These are the activations of a small neural network, seen along a few directions. Each row is one input.
In each table, some parts of the input vary, and every possible input appears once, in random order.
Descriptions start from the smaller parts, as in this example, which fits no table here: values(2) and (point or ring(9) or (line(4) and ring(5))).
Shared parts are said once, and a part with two or three values counts as separate values.
In the rows, zero is written as 128.

Other details of the inputs vary at random and push rows far along three fixed directions, the same in every table; ignore that.

Table:
r1: [122  80 101 151 140  92 130  92 143 164 148 112 144 134 131]
r2: [120 165 184 117 113 178 120 181 120 114 102 148 113  98 144]
r3: [170 150  97 119 107 116 124 132 104  81 106 125 115 119  89]
r4: [138 161 169 118 132 105 100 156  84 118 132 153 141 132 136]
r5: [112 117 134  95 121 177 158 130 143 130 118 129 126 108 144]
r6: [107  70  97 162 149 122 146 100 168 186 166  97 146 135 135]
r7: [167 117 167  79  86 204 205 123 175 130  95 126 109 132 105]
r8: [ 99 146 190 155 145 151 115 170 149 142 136 129 134 130 159]
r9: [132 127 103 173 138  49  98 112  85 144 155 145 131 151 127]
r10: [148 159 106 148 128  78 107 146  98  97 124 132 126 157 102]
r11: [117 133 195 155 135 154 114 178 149 134 139 134 144 134 154]
r12: [152 156 109 150 126  80  94 136  71 114 121 147 125 143 111]
r13: [132 168 177 139 139 103  85 155  95 123 132 155 142 147 141]
r14: [148 133 103  97 117 147 146 122 123  76  86 109 110 109 101]
r15: [108 105 103 132 120 147 134  87 172 154 138 117 122 118 137]
r16: [127 112 102 140 121 124 134  94 158 118 122 105 112 110 113]
r17: [104 122 182 158 146 151 135 165 134 140 155 139 145 139 161]
r18: [111 105 105 149 138 124 117  68 165 164 165 120 132 138 140]
r19: [162 139 102  85 114 135 138 100 103 109 113 121 122  95 106]
r20: [ 94 127 180 146 155 149 119 132 132 161 172 150 147 148 175]
r21: [110 102 148 123 150 159 146 102 139 157 146 119 149 113 153]
r22: [145 110  98 124 115 131 150 112 139 117 134 113 123 110 108]
r23: [ 89  95 137 125 130 158 154 120 158 140 126 118 121 110 151]
r24: [112  73 104 158 148 142 140  99 158 162 146 103 140 136 134]
r25: [126 166 106 135 120  79 101 143  97  99 107 139 108 145 109]
r26: [130 105 100 101 122 144 165 110 163 121 112  92 117  98 112]
r27: [127 115 103  93 104 162 155 106 150 133 122 121 116  97 127]
r28: [169 123 100  98 112 144 139 139 119 100  93 114 123 112  93]
r29: [ 90 140 164 158 134  83  93 154 127 150 160 162 135 160 162]
r30: [141 139  84 103 106  98 119 114 123 101 104 133 114 135 102]
r31: [111 115 104 189 155  42  97 111 104 167 169 131 144 170 138]
r32: [142 180 168 119 140 131 101 158  68  99 113 158 135 137 133]
r33: [129  95 105 138 132 151 149 103 160 122 127 102 133 129 122]
r34: [129 162 191 127 138 167 106 155 110 138 131 146 141 114 153]
r35: [ 99 120 104 166 126  31  93 117 120 125 144 142 114 158 125]
r36: [124 117 144 113 119 167 153 132 153 121 121 114 117  85 131]
r37: [112 121  83 139 123  92 120  99 121 104 112 124 108 141 111]
r38: [134 157 161 148 145 119 102 170  72 119 121 156 135 148 142]
r39: [127 167 188  94 111 179 123 197 119  96  84 147 117 102 138]
r40: [137 150 153 131 140 115 118 168  67 117 123 155 136 135 138]
r41: [104 153 168 117 129 151 126 171 127 145 135 148 135 127 157]
r42: [150 113  80 121 130 103 144 123  94 109 121 127 124 135  97]
r43: [156 138 100  85 116 133 129 105 132 105 112 125 123 126 109]
r44: [144 150 151  83 132 196 143 140 130 128 101 114 139  96 129]
r45: [122 141 139  89 120 191 146 147 154 134 105 124 126 106 138]
r46: [ 98 108 146 131 148 160 136 105 172 180 171 117 147 128 163]
r47: [101 134 190 137 146 140 109 145 145 162 169 149 148 142 173]
r48: [157 122  97 108 125 152 142 137 125 123 105 105 129 118 101]
r49: [107  85 153 149 134 147 146 130 183 156 156 111 145 122 149]
r50: [157 141  97  82 122 131 143 106 107 115 109 111 130 106 104]
r51: [106 155 181 138 151 158 107 151 137 159 155 145 145 144 164]
r52: [156 131  89  95 106  87 136 125 117  72  94 118 107 113  86]
r53: [154 127 103 105 129 151 141 126 120 130 101 107 132 111 113]
r54: [165 132  83 131 115 111 124 121 100 108 114 126 117 126  90]
r55: [146  94  95 118 120 123 145 120 136 132 124 112 132 121 107]
r56: [126 181 155 117 122 132 106 174  84  94 108 168 120 145 136]
r57: [118 106  96 139 133 108 125  69 147 156 170 124 131 135 136]
r58: [131  96  83 167 132  81 126  98 123 149 159 123 130 140 114]
r59: [129  90 112 142 136 126 129  99 152 157 128 105 142 127 130]
r60: [132 129 131 203 117  33 108  85 137 147 157 150 114 231 102]
r61: [104  98 141 127 136 156 159 120 159 128 129 111 125 109 142]
r62: [133 129  87  84 104 133 152 126 129 104  92 112 103 101 106]
r63: [135 172 176 129 124 115 100 186 106  85 104 149 118 131 126]
r64: [104  95 145 148 141 156 151 132 176 165 158 106 146 123 150]
r65: [126 152 103 138 108  68 105 132  89  99 121 148 100 130 111]
r66: [132 128  97 114 133 132 127  89 129 118 130 128 125 142 122]
Description of these inputs: values(2) and (point or (values(4) and ring(8))).
Q: The inputs of r60 and r7 match in every part but the values(2) part. If r37 is changed in the same way as r60 into r7, which row does it become?
A: r23
Q: Change only the values(4) part in r28. List by row number the other rows that result.
A: r24, r48, r54
Q: Change only the ring(8) part in r15. List by row number the other rows that result.
A: r2, r3, r12, r16, r18, r34, r54
Q: Change only the values(4) part in r21. List by row number the other rows that result.
A: r4, r19, r50
Q: Change only the values(2) part in r61. List by row number the other rows that result.
A: r14
